Each row below is a small network's average activation on inputs in which a field has the value named, seen along a few directions.
Related values have similar rows: they may be neighbours, one step apart, or belong to one group.
In the rows, zero is written as 500.
Random noise pushes rows far along 8 fixed directions. That doesn't count. These rows show it; they differ only by the noise:
[553 500 525 225 290 411 513 344 448 617 477 603 809 370 499 456 544 626]
[590 362 381 551 403 465 418 416 419 443 595 427 468 441 372 442 489 353]
[534 383 648 209 294 482 558 492 417 495 548 680 620 347 548 422 580 609]
[517 508 730 485 260 136 296 555 733 501 786 792 566 669 409 449 535 346]
[357 617 496 524 435 268 558 594 612 575 463 400 794 759 407 619 687 430]
[445 700 457 506 687 525 604 438 432 503 493 634 485 397 547 389 487 669]
[477 315 352 537 335 401 418 503 504 503 334 462 596 587 641 397 317 245]
[525 329 586 263 290 514 360 617 474 472 627 547 638 497 385 556 500 610]
[342 217 454 386 490 733 482 895 387 344 415 296 515 632 474 662 467 581]
[470 475 353 594 628 504 436 410 458 429 470 570 406 412 537 445 311 476]


Field LEK:
tisik: [612 770 559 636 503 318 473 426 613 659 653 628 274 603 607 154 513 329]
dop: [511 550 522 444 516 730 500 743 468 522 506 463 563 609 409 740 585 679]
gemog: [421 718 495 640 591 330 348 644 801 512 485 475 493 796 484 536 507 426]
zata: [473 453 651 438 381 380 840 580 414 443 498 488 532 504 495 453 862 457]
fubul: [489 371 586 532 509 362 436 355 534 516 438 581 505 472 608 722 464 406]
migit: [395 532 465 498 656 632 653 666 474 420 530 466 325 427 612 512 591 641]
gepun: [451 625 670 625 422 329 668 440 607 679 399 509 556 619 690 264 599 244]
dit: [670 340 465 406 344 512 358 317 448 483 659 429 671 351 310 782 558 685]
bur: [651 612 474 278 429 605 515 407 341 592 616 564 644 348 411 300 527 760]
tinu: [444 616 284 603 554 570 336 795 633 607 336 431 487 733 767 308 117 579]
tudez: [471 366 449 485 462 520 380 511 611 491 525 321 693 509 384 725 378 581]
ledas: [581 276 687 442 171 523 499 563 604 510 587 531 498 517 422 511 569 285]
moz: [655 291 653 124 180 410 312 323 421 661 476 674 690 341 494 454 364 545]
nazo: [588 434 486 281 331 500 567 359 507 599 432 530 574 263 461 630 590 535]
gev: [666 488 347 550 277 617 246 485 407 515 652 295 612 486 368 554 415 527]
vek: [616 343 659 297 293 578 497 499 378 550 477 562 518 485 683 482 493 487]
koruk: [497 778 451 642 619 563 716 548 449 513 309 310 579 644 569 483 761 475]
kel: [563 563 438 570 521 681 625 647 358 501 560 354 401 571 240 453 712 478]
bidu: [464 531 484 557 521 428 630 381 464 439 305 443 513 516 495 424 662 354]
viv: [556 525 436 604 573 528 647 329 487 473 521 447 479 328 574 372 478 409]
zur: [414 566 605 354 612 443 746 123 512 618 300 576 656 285 646 595 526 594]
vit: [549 600 435 524 561 320 387 139 512 620 507 546 538 494 357 557 392 469]
gavig: [664 518 498 448 307 554 428 610 445 703 554 346 467 569 530 199 560 425]
geb: [501 407 475 482 530 702 580 512 481 426 239 359 520 468 655 375 409 436]
A value of LEK combines one of 4 hidden first parts with one of 6 second parts; all combinations occur once.
Changing only the second part turns koruk into gev. gemog has the same second part as koruk; what does that change turn gemog into?
Answer: migit
Changing only the second part turns vek into dit. vit has the same second part as vek; what does that change turn vit into?
Answer: zata
Changing only the second part turns kel into moz. nazo has the same second part as kel; what does that change turn nazo into?
Answer: gavig
Changing only the second part turns tinu into tisik. tudez has the same second part as tinu; what does that change turn tudez into?
Answer: zur

Field BOFI:
ret: [530 632 543 449 480 545 437 608 537 464 598 762 477 488 500 345 375 632]
fovor: [405 517 545 380 373 358 444 571 777 595 421 540 761 611 672 661 419 450]
vef: [734 278 700 200 112 600 208 615 439 494 694 623 569 561 430 550 448 565]
bak: [497 440 734 605 213 249 487 743 621 557 508 572 636 899 605 526 669 149]
megep: [296 429 494 358 322 323 625 807 531 602 234 338 855 821 668 523 601 455]
sunu: [486 473 744 395 286 492 589 694 612 496 604 632 466 510 654 447 653 517]
limuk: [416 658 643 494 691 382 330 449 671 495 619 526 487 572 228 743 569 621]
sefi: [373 429 645 330 462 405 477 640 598 399 396 987 409 467 865 355 327 563]
teso: [550 674 481 762 609 215 334 309 606 457 881 555 401 558 205 456 517 359]
nagi: [443 614 433 803 602 375 666 392 490 445 436 553 427 536 601 212 498 280]
makom: [502 191 541 609 306 292 315 499 705 389 513 479 439 518 612 675 346 209]
perer: [484 548 534 235 634 672 386 358 441 640 604 503 558 278 179 775 489 892]
nodub: [436 442 560 447 733 655 323 545 594 486 468 581 385 534 471 629 221 759]
BOFI is arranged as 4 separate groups.
Which other values are in the same group as nodub? Give them in the order they are listed.
Answer: limuk, perer
Which other values are in the same group as bak? Give them in the order they are listed.
Answer: vef
Which other values are in the same group as sefi? Give them in the order they are listed.
Answer: ret, megep, teso, nagi
